A small network was shown many inputs. Here are its activations along a few directions, one row for each input.
In each table, some parts of the input vary, and every possible input appears once, in random order.
A made-up example of a description, with smaller parts first: one of 2 separate values, together with either a single point or one of 11 places along a line or (one of 5 places around a ring, together with one of 6 places along a line).
Shared parts are said once, and a part with two or three values counts as separate values.

Other details of the inputs vary at random and push rows far along three fixed directions, the same in every table; ignore that.

Table:
R1: [ 21  -2   0  19  32 -20   1   9 -12   6 -14  -4   9  15]
R2: [ 14  31  32  -2  -8  -3  23 -22  24 -22  10 -22  -8 -11]
R3: [-31   5  15 -37 -25  23  17 -12  12 -12  19 -16 -17 -17]
R4: [-21 -24 -32  -7   3  -1 -13  23 -17   9  -6   9   3   9]
R5: [-29  -5  -2 -34  -5  12  17   6  -5   2   4  -4  -9 -10]
R6: [ 27  19   3  50 -16 -12 -24 -28  20 -16  -1   9  11  -2]
R7: [ -3  18  18 -14  29  -6  32  -8   5   4  -8 -30  -3  15]
R8: [-14  -8 -18   8 -29  12 -25  -1  10 -14  11   3  -5  -3]
R9: [ -9  -7 -17   4 -28  12 -28   1  10 -17  14   6  -4  -3]
R10: [ 17   9  22   7  10  -4   8 -18   3  -1  -4  -4  -2  -5]
R11: [ -5  36  35 -30  16  -4  41 -13  19 -17  12 -41  -7   7]
R12: [ 20   1   6  17  29 -15   7   6 -16  15 -21   6   5   3]
R13: [-37  11   8 -43 -24  14  22  -2  20 -17  15 -17 -15 -11]
R14: [-11   9   5 -10 -45  16 -11  -7  28 -30  27   0  -7 -18]
R15: [ 33  17  10  47 -17 -13 -24 -20  22 -15   0  14   6  -9]
R16: [  2  20  22 -18  25 -14  33   1   3   4  -8 -26  -4   5]
R17: [ 30  22   4  49 -14 -14 -27 -23  19 -16   8   8   8   0]
R18: [ 20  -6   1  17  28 -11  11   1 -10  19 -24   0   4   8]
R19: [-15 -20 -24 -18  12   8  -8  24 -15  14  -1   6   5  16]
R20: [-16 -25 -16 -26  13  12   5  26 -23  17 -10   8  -3   3]
R21: [-21  -5  -4 -37  -7  10  11  18   0  -2  11 -11  -4  -2]
R22: [ -6  -4 -13   3 -30  11 -25   4   9 -15  20  10   6  -4]
R23: [ 24  12  23  20  -1  -9   0 -19   2  -7   5   2   3  -3]
R24: [-21 -21 -24 -29  18   7   4  28 -19  18  -1  -1   1  18]
R25: [-11   0 -15   3 -30   9 -25   4   9 -11  18  10   4  -5]
R26: [ 18  -2  -1  15  27 -18  12   2 -12  17 -24   3   6   6]
R27: [-26 -23 -22 -27  16   9   7  27 -18  21  -7  -2   3  15]
R28: [ 29  -6   4  27  22  -9  -5  -5 -11  13 -18  12   6   2]
R29: [ 10  12  20  10   5 -11  12 -21  -1   0  -5  -2  -1  -1]
R30: [  3  34  25   3  -4  -1  19 -30  27 -19   9 -29  -9   2]
R31: [-24  -5   3 -31  -8  10   8   8  -7   2  12  -1  -7 -11]
R32: [  6 -27 -19  15 -14   6 -33  11 -16   6   6  31  10  -9]
R33: [  2  18  27 -16  27  -9  35  -5  -3   5  -7 -19  -7  -3]
R34: [ 25  -5   8  16  29 -13   7   4 -16  13 -15   6   8   2]
R35: [  5 -25 -23  14 -14   8 -30  18 -15   4   0  30   7  -8]
R36: [ 12   3  -4  16  32 -19   5   1  -9  14 -18  -1  12  18]
R37: [  0  35  34 -20   4  -5  39 -16  19 -13   5 -31 -14  -8]
R38: [  4 -26 -27  11 -13   9 -28  14 -10   9  -2  26   5  -3]
R39: [-15  11   1   0 -51  19 -14 -19  22 -29  19   7 -11 -25]
R40: [  5  -5   9 -10  46 -13  33  12 -13  25 -28 -13   1  16]
R41: [ 23  -5   3  30  19 -17  -5 -10 -14  14 -19  15  10  -1]
R42: [-35   0 -13 -35  -3   8  14  10  -1  -1  10 -12  -6   6]
R43: [ 25  18   8  29  -1 -11  -9 -15  13 -13   7  -3   7   5]
R44: [-22 -25 -21 -28  12   8   8  28 -17  23 -11  -2   0   9]
R45: [ -5 -28 -16  -4  -4   9 -18  13 -22  15   0  22   3   3]
R46: [-27 -20 -23 -27  17  -1   2  35 -22  14  -3  -2  -1  12]
R47: [ -7  -5 -15   3 -29  15 -26  -1  11 -12  15   9   2  -2]
R48: [  8  14  20 -13  22  -8  26  -5   6   2 -10 -24  -4   7]
R49: [ 19  16  22  20  -2 -11   0 -20   2  -4   3   3   0  -4]
R50: [-14   8   4  -1 -48  25 -12 -18  23 -25  18   1 -14 -23]
R51: [ -4  -9 -11   3 -31  14 -24   1  14 -12  11  15  -2  -9]
R52: [ 16   5  -1  17  32 -20   1   6 -10  14 -13   0  12  17]
R53: [ 35  -2 -10  54   1 -20 -28 -10   1   5 -18  21  16   2]
R54: [-25  -9  -1 -28  -8  18  12   4  -3   3   5  -5 -11  -9]
R55: [ -1 -28 -21  18 -17  10 -30   4 -16  12   0  29   6  -1]
Description of these inputs: one of 5 places around a ring, together with one of 11 places along a line.
Changing only the place on the line of 11 turns R26 into R39. The same change can be made to R2. Which row results?
> R35
Changing only the place on the line of 11 turns R9 into R24. The same change can be made to R1. Which row results?
> R43
Start at R8 and move only the place on the line of 11, one step at a time. The first step leads to R30. Which rows follow, in order?
> R7, R27, R44, R40, R18, R50, R54, R3, R55
Start at R28 and move only the place on the ring of 5, one step at a time. The first step leads to R34. Which rows follow, in order?
> R33, R5, R54
Change only the place on the line of 11 in R49. List by row number the other rows that result.
> R12, R15, R16, R17, R25, R31, R33, R37, R46, R52

Table:
R56: [ -4 -12 -12  -5  11  -3  -7  17 -19  12   1  11   5   7]
R57: [-24 -30 -30 -20   0   4  -9  31 -20  17  -5  13   3   3]
R58: [ 22  27  21  28  -2 -13   4 -25  20 -18  -3 -10  -3  -7]
R59: [  8   1   0  21  -7  -3 -12 -13   7  -5   0   4   2   2]
R60: [ 26  20  13  40  -4 -11 -13 -30  14 -11  -1   3   4   1]
R61: [ -2 -32  -2 -12  13   8   8  14 -34  29 -16  23  -2 -13]
R62: [-12  -6 -14   8 -34  13 -27  -7   9  -9  15  12   1  -6]
R63: [ 14   1  -3  14  33 -20   7   6 -15  16 -20   5   9  10]
R64: [-11   1  -5  -6 -39  17 -20  -2  13 -22  26   4  -5 -13]
R65: [  2   7   3  14 -17   5 -12 -17  14 -13   6  -3  -4  -5]
R66: [ -1  27  36 -28  27 -11  44  -7   4  -1   1 -34  -6   7]
R67: [ 21  -4   5  14  26 -17   1   5 -13  12 -12   1   9  10]
R68: [-16   9  10 -29   8   8  28  -3   6  -2   0 -24 -10   5]
R69: [ -6  -9 -17   9 -34  19 -28  -3  13  -9  12  12  -2  -7]
R70: [ -8  22  23 -28  14  -2  38  -4  14  -5  -3 -30 -11  -1]
R71: [  7 -21 -15   2  15   0 -11  22 -14  15  -7  14   8   8]
R72: [ 20  -7  -7  21  25 -14  -1  10 -12  13 -23   9  11  10]
R73: [  7  11   0  15 -15  -6  -7 -11  11  -9   4   3   2  -6]
R74: [-41  -5  -4 -59 -19  27  17  18   4 -12  24 -14 -13  -5]
Describe the family of inputs behind these rows.
> either a single point or (one of 3 separate values, together with one of 6 places along a line)
Start at R71 and move only the place on the line of 6, one step at a time. The first step leads to R74. Which rows follow, in order?
> R64, R67, R66, R56
Change only the choice among 3 separate values in R56. List by row number the other rows that result.
> R60, R63

Table:
R75: [ -4 -23 -17  -4  22   0   2  18 -23  23 -17   7   3  12]
R76: [-40  -5  -2 -55  -5  17  27  14  -1   2   9 -18 -13  -3]
R77: [ 35  12  13  44   9 -16  -8 -23   7  -3 -14   4   6   0]
R78: [ -6  28  32 -18   9  -4  37 -18  11 -11   1 -30 -11  -2]
R79: [ 34  10  20  21  37 -21  15  -4  -7  10 -17  -7   6   9]
R80: [  9  30  27   7 -31   6  -1 -31  30 -33  23 -12  -9 -16]
R81: [-11 -13 -25  18 -59  24 -49  -8  13 -16  22  29   0 -17]
R82: [  6 -27 -26  14  12  -4 -18  23 -22  20 -15  23  10   5]
R83: [ -3  30  32 -18  11  -5  34 -18  13 -10   2 -27 -10  -4]
R84: [-14 -22 -13 -20  28  -3  13  22 -27  27 -15   1   2  12]
R85: [-37  -8 -10 -37 -35  27  -2   7  11 -14  21  -4 -14 -14]
R86: [  2  27  26   3 -32   4   1 -30  28 -29  22 -13  -9 -15]
R87: [ 22  15  25   6  47 -23  31  -5 -11  16 -21 -16   4  12]
R88: [ 43   7   1  61 -11 -17 -33 -20  10  -6  -7  24  13  -6]
R89: [-43  -6   0 -55  -1  19  29  11  -6   5   8 -20 -15   1]
R90: [-19 -14 -14 -20 -25  18 -13  13  -1  -5  18  11  -1  -7]
R91: [ -5  25  30 -25  12  -1  34 -12   8  -7   8 -27 -10   0]
R92: [ 23  13   8  39 -41   4 -35 -30  23 -28  22  14   2 -15]
R93: [ 34  18  14  47   2 -17 -11 -26  11  -7  -8   7   7  -4]
R94: [ -1 -24 -21   7  -4   5 -25  16 -14   8   0  22   7   0]
R95: [ 29  16  27  12  40 -24  25  -8  -2  10 -20 -13   6  11]
R96: [  3 -27 -25  10  14  -5 -16  23 -25  20 -13  23   9   6]
R97: [-10  -4 -46   4  33 -20 -16  36  -2   8  -5 -15  21  51]
R98: [  5 -27 -25  14  11  -6 -17  22 -22  21 -15  25  13   6]
R99: [-38  -8 -10 -41 -18  19   8  14  -1  -6  13  -5 -10  -9]
R100: [ 23  15  24   7  47 -25  32  -8 -10  14 -23 -16   3  13]
R101: [ 11 -26 -34  40 -31  11 -53   5  -2   2   0  38   9  -6]
R102: [ -3 -20  -9 -17  32  -5  12  28 -23  23 -15   1   4  10]
R103: [  6  27  24   5 -27   7   5 -33  32 -26  13 -13  -9 -12]
R104: [-17 -12 -16 -13 -22  12 -12  14  -1  -3   9  10  -3  -9]
R105: [-34  -6  -9 -35 -23  21   4   5   3  -5  15  -3  -9  -8]
Describe the family of inputs behind these rows.
> either a single point or (one of 5 places around a ring, together with one of 6 places along a line)
Change only the place on the ring of 5 in R88. List by row number the other rows that result.
> R83, R96, R100, R104
